These are the activations of a small network on made-up records, seen along a few directions, one row for each record.
Each row is followed by the record's values for the fields H, T, W, V.
A field that a record lacks is left out.
The largest differences between rows may come from other fields.
(in the rows, 500 means zero)
Random noise pushes rows far along 14 fixed directions. That doesn't count. These rows show it; they differ only by the noise:
[526 505 422 606 476 654 354 589 205 415 460 577 473 462 512 446 486 734
 567 689 505 726 500 456 603 532 530 277 297 433 385 435 327 583]
[497 651 346 785 512 408 411 314 517 353 472 106 575 420 886 546 557 654
 365 381 320 595 577 678 744 424 425 868 200 473 492 483 391 369]
[437 498 430 433 630 395 504 663 574 192 575 325 544 493 658 612 629 561
 378 418 557 597 405 503 643 496 349 436 388 191 184 712 468 565]
[518 499 585 377 456 621 574 327 386 653 120 469 491 377 543 582 339 298
 524 469 490 494 387 612 387 514 471 560 515 564 356 533 529 580]
[450 440 612 512 481 626 460 616 510 557 386 359 586 496 532 502 565 503
 551 538 380 635 355 509 622 630 704 396 497 357 262 500 432 568]
[287 538 359 600 361 510 633 429 486 381 437 588 464 652 504 519 545 526
 574 447 416 586 855 659 629 427 402 428 461 273 524 505 486 542]
[446 541 623 221 416 607 497 471 725 654 796 345 627 392 794 525 667 293
 298 546 593 505 216 146 388 370 647 603 331 411 341 560 641 331]
[648 607 351 387 433 693 498 451 409 450 740 549 347 545 392 475 614 804
 255 545 462 428 611 323 588 290 409 475 263 643 672 449 668 451]
[595 374 651 312 469 660 568 360 384 606 538 570 300 364 325 569 560 357
 516 781 710 361 362 329 426 337 463 402 365 469 518 528 594 391]
[473 387 676 553 555 549 448 581 592 563 434 538 723 410 344 394 450 586
 626 552 484 564 479 480 518 556 584 302 732 174 453 435 468 598]
[470 621 646 561 454 263 505 410 511 555 547 574 638 272 679 311 331 131
 473 671 856 582 441 407 146 553 424 541 491 332 564 403 516 345]
[537 556 446 616 521 426 437 360 285 433 433 652 294 560 208 625 430 417
 582 756 845 387 625 584 399 477 276 497 551 528 793 449 623 363]
[543 357 683 501 461 696 395 479 292 620 518 678 600 274 258 362 461 592
 635 778 576 669 462 305 399 583 570 197 590 247 474 283 512 592]
[634 602 559 651 742 205 291 558 497 369 557 379 594 512 465 551 300 523
 434 714 731 502 289 449 529 532 398 613 623 455 546 371 366 201]
[742 694 540 528 431 512 598 366 445 559 532 472 413 355 201 392 426 624
 329 610 403 464 568 512 440 584 477 469 559 616 806 289 644 453]
[484 553 606 393 445 522 515 658 595 590 458 346 514 579 671 418 589 251
 311 411 577 480 314 457 419 619 646 596 390 597 316 574 679 488]

[471 635 501 425 471 392 602 659 755 484 493 353 628 631 743 319 529 384
 184 130 412 474 513 546 472 552 535 684 456 592 390 551 682 514]  <H:h2 T:t1 W:w2 V:v8>
[250 258 627 338 453 594 509 684 553 588 349 653 703 501 797 260 600 180
 558 220 721 538 512 487 255 531 480 474 454 330 194 684 731 794]  <H:h1 T:t1 W:w3 V:v6>
[519 513 415 439 562 395 444 241 192 372 555 571 374 471 486 692 315 456
 453 700 627 587 513 351 451 396 211 638 451 560 472 251 454 256]  <H:h2 W:w3 V:v4>
[512 503 593 567 481 505 575 416 729 623 437 240 552 498 617 534 502 503
 470 425 300 359 448 591 707 329 648 668 448 511 520 549 377 340]  <H:h2 T:t2 W:w2 V:v5>
[348 412 347 422 510 682 282 510 413 475 566 592 488 690 309 864 650 595
 645 546 637 504 477 400 498 520 488 467 690 453 536 568 690 559]  <H:h2 W:w1 V:v5>
[554 495 493 255 463 765 397 388 521 658 628 488 702 263 630 537 521 631
 366 372 416 571 349 213 322 372 575 604 462 572 462 460 664 593]  <H:h1 T:t1 W:w1 V:v5>
[552 470 503 517 409 693 584 169 309 648 243 478 480 181 524 544 387 570
 625 467 262 577 560 623 495 437 470 539 413 543 505 437 426 631]  <H:h1 T:t2 W:w3 V:v1>
[322 595 348 352 354 542 546 257 388 472 645 749 518 309 616 635 476 371
 596 557 723 642 625 364 177 363 285 413 457 325 605 549 568 563]  <H:h1 W:w3 V:v5>
[604 520 569 727 459 491 452 595 339 577 253 368 359 579 620 321 458 428
 516 596 483 480 391 664 629 615 681 561 254 799 420 480 286 422]  <H:h1 W:w2 V:v8>
[506 477 412 403 528 645 452 470 367 395 575 400 562 394 441 658 576 807
 437 447 253 736 475 423 645 579 466 423 525 377 298 428 510 612]  <H:h1 T:t2 W:w1 V:v8>
[419 455 486 604 461 611 494 539 480 466 442 454 516 504 466 525 598 589
 624 537 394 608 560 586 665 551 539 333 475 299 419 545 419 607]  <H:h2 W:w3 V:v5>
[643 600 474 296 492 463 573 367 420 506 639 600 309 513 376 574 405 472
 332 657 593 384 407 325 422 356 373 518 437 724 631 428 538 303]  <H:h2 W:w2 V:v7>
[665 310 655 397 751 536 473 666 525 371 296 361 602 256 438 475 464 651
 454 316 492 482 264 568 538 569 398 362 577 312 175 696 484 803]  <H:h2 W:w3 V:v8>
[507 407 515 619 563 483 423 471 345 437 230 401 483 445 549 531 473 470
 604 527 491 557 472 658 556 637 454 482 480 424 301 533 360 590]  <H:h2 W:w2 V:v6>
[484 358 397 677 545 535 493 398 307 470 209 615 322 689 362 557 420 553
 697 460 471 325 781 775 624 455 347 550 540 608 560 525 413 574]  <H:h1 W:w3 V:v2>
[217 470 456 416 330 658 442 443 462 625 474 498 492 671 653 747 607 252
 680 621 508 634 433 441 515 574 648 470 491 429 307 527 440 438]  <H:h2 W:w3 V:v5>
[474 498 487 590 506 440 556 425 635 463 299 466 639 424 839 337 426 479
 462 217 508 382 611 683 525 253 351 660 336 433 458 693 430 576]  <H:h2 T:t1 W:w2 V:v8>
[423 385 575 258 553 452 527 502 596 457 828 539 455 614 560 647 573 380
 475 657 642 406 342 191 540 282 490 471 454 366 361 538 439 232]  <H:h2 T:t1 W:w3 V:v6>
[502 496 634 466 477 515 625 607 738 547 589 519 538 340 450 388 604 470
 559 551 547 462 424 510 469 426 632 329 439 318 622 674 492 542]  <H:h2 T:t1 W:w1 V:v7>
[491 645 494 427 536 250 516 439 662 483 781 536 607 439 639 431 459 329
 378 515 686 441 494 359 238 531 372 605 578 515 635 484 582 346]  <H:h1 T:t1 W:w3 V:v6>
[605 197 700 578 647 481 401 277 281 512 483 432 425 290 288 585 510 480
 596 686 628 431 417 441 510 512 369 662 563 414 509 312 598 392]  <H:h1 W:w1 V:v3>
[332 407 614 664 478 337 520 604 638 423 771 314 424 792 351 622 726 374
 578 717 477 558 502 460 777 633 715 532 575 313 470 335 482 139]  <H:h2 T:t1 W:w1 V:v8>
[664 764 499 245 509 671 459 462 502 670 306 502 757  76 702 511 287 601
 435 385 407 689 179 465 197 599 517 364 554 606 409 646 421 791]  <H:h1 T:t1 W:w3 V:v8>
[512 563 447 400 511 354 685 632 497 266 579 342 373 694 529 557 553 476
 219 352 316 546 535 504 661 601 435 534 460 523 201 468 530 461]  <H:h1 T:t1 W:w2 V:v2>
[479 435 628 791 389 542 465 278 519 719 329 488 529 478 348 366 472 489
 681 601 459 405 691 662 592 429 589 641 543 479 838 305 520 362]  <H:h2 W:w2 V:v7>
[513 486 678 553 527 374 600 706 539 572 328 609 515 610 397 263 338 369
 560 580 538 515 457 584 520 575 596 355 569 500 466 453 348 460]  <H:h1 W:w2 V:v7>
[546 439 501 603 666 471 300 517 514 532 424 519 705 544 400 433 380 746
 491 365 462 445 579 549 561 488 351 611 739 529 587 356 557 542]  <H:h1 W:w3 V:v1>
[380 518 515 245 409 412 914 427 630 481 472 727 515 673 455 431 267 466
 440 366 181 569 747 468 601 292 411 393 668 340 361 338 339 424]  <H:h1 W:w2 V:v3>
[514 748 337 461 469 508 475 702 592 459 470 521 441 632 406 571 556 507
 411 364 642 439 482 602 338 642 528 441 551 710 681 697 736 641]  <H:h2 W:w2 V:v5>
[610 480 391 687 591 438 362 460 108 434 130 691 399 485 613 362 228 544
 611 542 727 484 564 697 453 404 231 543 302 723 509 526 299 531]  <H:h1 W:w2 V:v8>
[534 424 496 502 572 588 282 506 389 696 295 565 510 590 670 515 366 431
 597 550 642 374 359 475 476 397 518 640 412 803 437 578 396 441]  <H:h1 T:t2 W:w1 V:v1>
[652 420 694 491 733 264 574 609 655 460 348 386 562 475 362 395 341 460
 445 468 487 392 354 599 568 539 417 524 700 481 436 506 407 460]  <H:h1 T:t2 W:w2 V:v7>
[416 312 400 499 446 818 375 284 251 449 413 389 636 271 543 601 691 770
 472 322 279 739 643 503 613 549 371 489 452 238 247 434 685 824]  <H:h2 W:w1 V:v8>
[467 503 496 584 435 539 442 423 472 483 596 372 486 408 454 618 680 463
 561 621 505 605 479 513 505 707 588 494 498 384 519 478 551 504]  <H:h2 T:t1 W:w1 V:v8>
[427 132 638 549 611 433 487 437 515 463 544 644 607 625 457 393 357 519
 537 450 552 373 699 328 634 167 418 626 607 253 372 263 453 310]  <H:h2 W:w1 V:v2>
[629 555 610 734 604 319 439 579 740 479 611 249 605 489 476 450 464 591
 429 484 454 395 404 518 609 491 681 658 557 505 663 442 439 308]  <H:h2 T:t1 W:w2 V:v5>
[561 608 528 487 493 598 448 541 816 683 646 521 628 467 418 416 584 615
 482 396 522 314 493 446 398 395 612 520 608 576 852 594 688 551]  <H:h1 W:w3 V:v1>
[465 306 571 266 570 385 759 588 598 290 567 599 553 329 446 331 585 420
 351 239 623 449 629 501 356 464 143 358 542 131 293 659 749 767]  <H:h1 W:w1 V:v5>
[409 375 628 629 586 392 378 279 406 610 279 501 631 549 423 622 233 334
 663 589 550 533 499 548 501 531 468 725 809 434 459 198 463 288]  <H:h2 W:w1 V:v3>

Which values does each new row have?
[521 514 428 753 487 476 408 537 324 427 457 616 464 330 710 294 494 568
 623 628 729 553 573 560 491 362 433 391 131 466 589 593 277 551]  <H:h1 W:w2 V:v1>
[418 850 391 463 419 369 556 308 716 508 637 352 620 488 522 843 366 442
 466 605 322 644 450 477 475 585 593 567 818 407 605 372 369 278]  <H:h2 W:w1 V:v2>
[563 476 555 494 459 557 540 680 527 412 726 334 346 373 504 496 823 515
 515 714 502 589 300 401 580 680 705 225 272 364 347 698 372 581]  <H:h1 W:w2 V:v8>
[278 600 393 437 291 724 518 573 640 613 544 533 571 494 663 504 778 423
 562 333 474 599 582 548 369 594 627 410 418 440 517 721 720 774]  <H:h1 W:w3 V:v1>
[753 484 449 415 651 633 289 472 476 613 534 614 462 597 244 530 441 738
 381 468 683 162 438 390 420 330 404 646 598 855 792 517 730 461]  <H:h1 W:w1 V:v8>
[430 716 342 470 428 542 417 433 482 602 361 635 681 467 755 463 339 489
 467 343 560 594 568 533 298 443 396 591 477 606 551 534 536 607]  <H:h1 W:w2 V:v1>
[562 517 539 400 423 595 594 375 454 639 317 413 434 418 531 428 544 374
 330 343 448 451 505 596 408 533 429 710 365 718 531 489 781 552]  <H:h2 W:w1 V:v7>
[404 647 398 580 422 623 215 355 390 597 547 468 483 519 506 840 548 431
 718 880 700 587 327 403 438 587 657 470 548 520 604 513 388 352]  <H:h2 W:w2 V:v6>
[621 442 414 481 550 453 565 350 304 285 692 645 307 433 426 565 406 701
 545 825 516 523 573 330 661 226 340 326 295 394 533 410 159 304]  <H:h2 T:t1 W:w2 V:v6>
[425 400 421 497 748 577 205 582 677 425 506 457 656 695 256 801 614 784
 593 326 590 367 459 534 612 427 390 598 832 414 641 635 755 588]  <H:h2 W:w3 V:v7>
[470 371 575 372 496 441 690 512 534 403 653 586 573 284 732 322 463 455
 471 526 515 575 500 343 497 304 398 321 343 168 219 550 287 535]  <H:h1 W:w1 V:v2>
[519 563 438 347 350 556 638 338 385 445 692 171 214 470 644 673 811 318
 256 606 303 546 431 413 630 678 480 606 229 609 213 491 546 399]  <H:h1 W:w3 V:v2>
[463 341 588 239 569 508 603 538 553 511 547 580 434 727 337 631 423 379
 426 489 530 367 413 339 542 349 460 535 645 530 340 445 580 337]  <H:h2 W:w1 V:v5>
[637 641 536 385 490 413 600 266 462 545 522 226 445 321 593 574 467 405
 228 429 348 545 348 503 446 563 413 855 388 732 504 363 670 330]  <H:h1 T:t2 W:w1 V:v7>
[722 393 571 649 709 487 281 411 305 592 192 599 593 270 569 364 159 627
 604 491 689 375 380 591 353 341 374 650 503 714 601 481 367 568]  <H:h1 W:w1 V:v3>
[455 405 444 360 578 702 284 598 508 510 551 407 615 562 525 654 698 690
 476 390 409 584 355 442 586 570 524 508 517 522 364 566 645 645]  <H:h2 T:t1 W:w3 V:v7>
[647 562 563 438 434 563 601 444 486 591 578 320 386 445 301 522 595 497
 345 507 287 512 417 487 488 695 602 602 539 707 599 338 711 452]  <H:h1 W:w1 V:v5>
[619 484 559 895 783 208 265 550 549 253 523 139 520 260 510 595 617 542
 600 620 773 455 315 699 548 642 387 649 445 320 623 659 415 437]  <H:h1 W:w3 V:v5>
[443 416 535 367 458 638 430 572 476 614 522 624 561 571 478 427 519 458
 502 443 530 482 470 380 339 584 584 475 605 593 421 483 664 613]  <H:h1 W:w1 V:v6>
